Look-ups in named tables: a row name and a column name give one cell, copied from the table.

Table sed
columns: ridot, ses, bak
faf: [133, 165, 102]
vedu: [153, 167, 135]
rufi: [140, 166, 115]
far: [210, 171, 253]
pado: [201, 171, 231]
dadi: [184, 167, 200]
tudaz: [94, 164, 17]

bak of rufi = 115
ses of pado = 171
ses of faf = 165
bak of vedu = 135
ridot of faf = 133
bak of tudaz = 17
bak of far = 253
ridot of rufi = 140
ses of dadi = 167
ridot of pado = 201
bak of dadi = 200
ridot of far = 210
ridot of tudaz = 94
ridot of vedu = 153
ses of tudaz = 164
bak of pado = 231
ses of rufi = 166
ridot of dadi = 184

badapak:
|  | siz | tos | nad | bozur |
|---|---|---|---|---|
| tomedas | 33 | 37 | 29 | 57 |
| logebo | 38 | 57 | 40 | 38 |
| piboga | 67 | 45 | 59 | 68 |
| vivedu | 29 | 32 | 31 | 52 |
| zif | 37 | 56 | 42 | 33 |
| vemile | 64 | 41 | 58 | 53 |
| lesok | 29 | 31 | 33 | 49 |
| zavi | 34 | 48 | 45 | 26 |
| bazor | 67 | 23 | 62 | 48 |
| guf | 25 | 31 | 36 | 46 |
| pelane | 28 | 56 | 47 | 19 |
| pata | 75 | 16 | 60 | 47 |

tos of logebo: 57
nad of tomedas: 29
tos of pelane: 56
bozur of tomedas: 57
nad of piboga: 59
siz of vemile: 64
siz of pata: 75
bozur of guf: 46
tos of tomedas: 37
siz of zavi: 34
tos of zif: 56
bozur of lesok: 49
tos of piboga: 45
siz of piboga: 67
nad of vemile: 58
tos of bazor: 23
tos of vemile: 41
tos of vivedu: 32
siz of bazor: 67

belika
cols = kon, lar, tarisok
tabevi: [26209, 80279, 34149]
zipur: [36121, 63149, 20797]
vug: [49608, 65614, 43621]
solizi: [46462, 60814, 31358]
gugeti: [22167, 82417, 32659]

What is the kon of solizi in belika? 46462
What is the lar of gugeti in belika? 82417
What is the lar of vug in belika? 65614
What is the kon of tabevi in belika? 26209
What is the tarisok of zipur in belika? 20797
What is the tarisok of vug in belika? 43621
What is the kon of zipur in belika? 36121
What is the kon of gugeti in belika? 22167
What is the lar of solizi in belika? 60814
What is the lar of zipur in belika? 63149
What is the lar of tabevi in belika? 80279
What is the kon of vug in belika? 49608
What is the tarisok of tabevi in belika? 34149
What is the tarisok of gugeti in belika? 32659
What is the tarisok of solizi in belika? 31358

fem:
columns: bagob, vudun, tuzu, nibos, bopup, pef, deden, relot, tavo
gubemot: [-3.390, -0.627, -6.929, -4.429, -2.189, -1.233, 3.128, 3.818, -1.738]
mir: [-3.541, -1.013, -6.423, -4.385, -1.843, -1.510, 2.596, 2.986, -1.815]
tazupe: [-3.100, -0.197, -7.484, -4.324, -2.699, -0.920, 3.630, 4.720, -1.649]
kiroze: [-2.141, 0.917, -8.323, -3.850, -4.347, 0.021, 3.233, 6.614, -1.558]
vut: [-3.352, -1.891, -4.568, -3.974, -1.839, -2.098, 0.718, 0.191, -2.125]
motuge: [-2.719, 0.317, -8.050, -4.108, -3.349, -0.517, 3.723, 5.749, -1.579]
sato: [0.635, 1.593, -7.608, -2.009, -8.239, 0.920, 1.919, 6.216, -1.706]
patoz: [-3.554, -1.380, -5.888, -4.241, -1.699, -1.752, 2.122, 2.113, -1.899]
gofele: [-3.473, -1.688, -5.260, -4.104, -1.723, -1.957, 1.556, 1.154, -1.994]
dud: [-3.237, -2.000, -3.873, -3.843, -1.984, -2.201, -0.475, -0.713, -2.294]
zimek: [-1.061, 1.415, -8.109, -3.357, -6.030, 0.597, 2.585, 6.795, -1.610]

dud, tuzu -> -3.873
dud, vudun -> -2.000
dud, deden -> -0.475
gofele, nibos -> -4.104
sato, relot -> 6.216
sato, nibos -> -2.009
dud, bopup -> -1.984
gubemot, deden -> 3.128
sato, tuzu -> -7.608
mir, bopup -> -1.843
motuge, nibos -> -4.108
patoz, nibos -> -4.241

tuli.csv
,vaz,deg,vodu,sotegi,bis,dap,lugid,masup
sopugu,193,122,141,127,26,71,87,79
dize,169,54,179,60,27,121,60,120
bavupez,208,108,143,127,34,81,79,67
gug,133,81,184,72,55,44,86,115
pil,141,66,196,61,55,59,79,115
fetiba,132,96,170,86,50,37,92,113
sedilid,173,127,141,122,26,59,93,92
tefan,138,112,155,100,41,38,96,110
zadipu,163,53,194,55,39,102,64,118
tes,152,57,200,55,49,79,71,116
zeduf,153,123,145,113,32,47,96,103

dize, vaz -> 169
tes, masup -> 116
pil, deg -> 66
sedilid, masup -> 92
bavupez, masup -> 67
sopugu, deg -> 122
fetiba, vodu -> 170
pil, vaz -> 141
zeduf, vaz -> 153
tes, vodu -> 200
zadipu, vodu -> 194
bavupez, lugid -> 79
gug, dap -> 44
pil, masup -> 115
sedilid, vaz -> 173
fetiba, vaz -> 132

Table gugatu
      lomere  memegu  zekozu  kofitov
loz      0.4     0.4     0.1      0.1
vos      0.7     0.4     0.1      0.5
fesi     0.5     0.5     1.0      0.9

lomere of vos is 0.7
memegu of fesi is 0.5
lomere of loz is 0.4
kofitov of fesi is 0.9
memegu of vos is 0.4
zekozu of vos is 0.1
lomere of fesi is 0.5
kofitov of loz is 0.1
zekozu of loz is 0.1
zekozu of fesi is 1.0
kofitov of vos is 0.5
memegu of loz is 0.4
Row with the largest lomere: vos

baloz:
|  | bov | dozilan | duderup | gumunak | bepido | dum | rus |
|---|---|---|---|---|---|---|---|
| ruf | 108 | 110 | 122 | 128 | 164 | 113 | 54 |
| tor | 117 | 105 | 39 | 89 | 103 | 97 | 119 |
| rin | 142 | 138 | 152 | 163 | 129 | 105 | 198 |

What is the bepido of rin in baloz?
129
What is the gumunak of tor in baloz?
89
What is the bov of tor in baloz?
117
What is the gumunak of rin in baloz?
163
What is the rus of rin in baloz?
198
What is the duderup of tor in baloz?
39
What is the bepido of ruf in baloz?
164
What is the bov of ruf in baloz?
108
What is the gumunak of ruf in baloz?
128
What is the rus of tor in baloz?
119
What is the dum of rin in baloz?
105
What is the duderup of ruf in baloz?
122
What is the bov of rin in baloz?
142
What is the dum of ruf in baloz?
113
What is the rus of ruf in baloz?
54
What is the dozilan of ruf in baloz?
110
What is the dozilan of tor in baloz?
105
What is the bepido of tor in baloz?
103
What is the dozilan of rin in baloz?
138
What is the duderup of rin in baloz?
152

Table ruk
columns: dokan, suga, sogunin, bil, fosebis, tavimed
det: [179, 164, 97, 103, 199, 109]
pivedid: [100, 134, 80, 56, 130, 84]
mal: [120, 62, 109, 86, 123, 120]
bogil: [172, 121, 126, 113, 165, 112]
pufila: [97, 53, 87, 66, 122, 123]
duvoke: [133, 90, 132, 92, 116, 93]
sog: [142, 64, 100, 96, 160, 142]
rur: [133, 172, 73, 68, 167, 91]
muz: [96, 78, 104, 64, 104, 94]
kuzek: [74, 100, 51, 40, 130, 100]
kun: [121, 179, 89, 71, 135, 62]
domove: [172, 63, 119, 119, 174, 152]
lukobu: [98, 105, 95, 60, 112, 86]

sog, suga => 64
rur, bil => 68
kun, sogunin => 89
muz, tavimed => 94
pivedid, bil => 56
pivedid, dokan => 100
domove, suga => 63
sog, sogunin => 100
lukobu, dokan => 98
pivedid, sogunin => 80
mal, tavimed => 120
bogil, dokan => 172
muz, fosebis => 104
rur, fosebis => 167
rur, tavimed => 91
mal, suga => 62
domove, bil => 119
sog, bil => 96
Which row has the largest dokan? det

bel.csv
,toposo,nozatu,pomuk,lufuz,vope,vuvat
voderos,-0.387,0.296,0.153,-0.100,0.175,0.180
zopez,0.379,-0.642,-0.050,-0.045,0.090,0.545
fud,0.171,0.176,-0.679,0.426,0.638,0.320
pupop,0.240,0.145,0.426,-0.017,0.017,0.180
bagag,0.443,0.129,0.916,0.315,-0.740,-0.220
kode,0.024,0.565,-0.153,0.391,0.283,-0.291

vuvat of pupop = 0.180
toposo of pupop = 0.240
pomuk of voderos = 0.153
toposo of kode = 0.024
lufuz of zopez = -0.045
vope of fud = 0.638
pomuk of zopez = -0.050
Row with the largest vope: fud

fil:
cols = getup, fori
daz: [147, 86]
tafik: [48, 123]
lufemo: [209, 64]

lufemo, fori -> 64
daz, fori -> 86
lufemo, getup -> 209
daz, getup -> 147
tafik, getup -> 48
tafik, fori -> 123

gem:
,diz,nem,vop,litokab,mukig,zerepi,palok
sor,0.44,0.58,0.56,0.47,0.42,0.54,0.38
pib,0.41,0.19,0.63,0.60,0.31,0.63,0.84
zinise,0.67,0.48,0.60,0.39,0.64,0.30,0.46
gikomud,0.56,0.33,0.38,0.64,0.37,0.60,0.86
nofas,0.59,0.16,0.54,0.66,0.46,0.53,0.64

nofas, zerepi -> 0.53
nofas, nem -> 0.16
gikomud, litokab -> 0.64
nofas, litokab -> 0.66
sor, mukig -> 0.42
nofas, palok -> 0.64
sor, vop -> 0.56
sor, palok -> 0.38
Which row has the largest nem? sor

lene
columns: korari, govuk, tusen, pugut, ritimi
zoguzi: [97, 169, 141, 146, 111]
popuzu: [190, 56, 165, 169, 141]
fodebe: [172, 11, 164, 156, 139]
nam: [211, 22, 171, 171, 152]
giv: [115, 124, 147, 141, 125]
fek: [79, 123, 140, 131, 111]

popuzu, ritimi: 141
nam, ritimi: 152
popuzu, tusen: 165
nam, govuk: 22
fodebe, govuk: 11
fek, ritimi: 111
fek, pugut: 131
zoguzi, korari: 97
zoguzi, ritimi: 111
fodebe, korari: 172
Row with the largest govuk: zoguzi

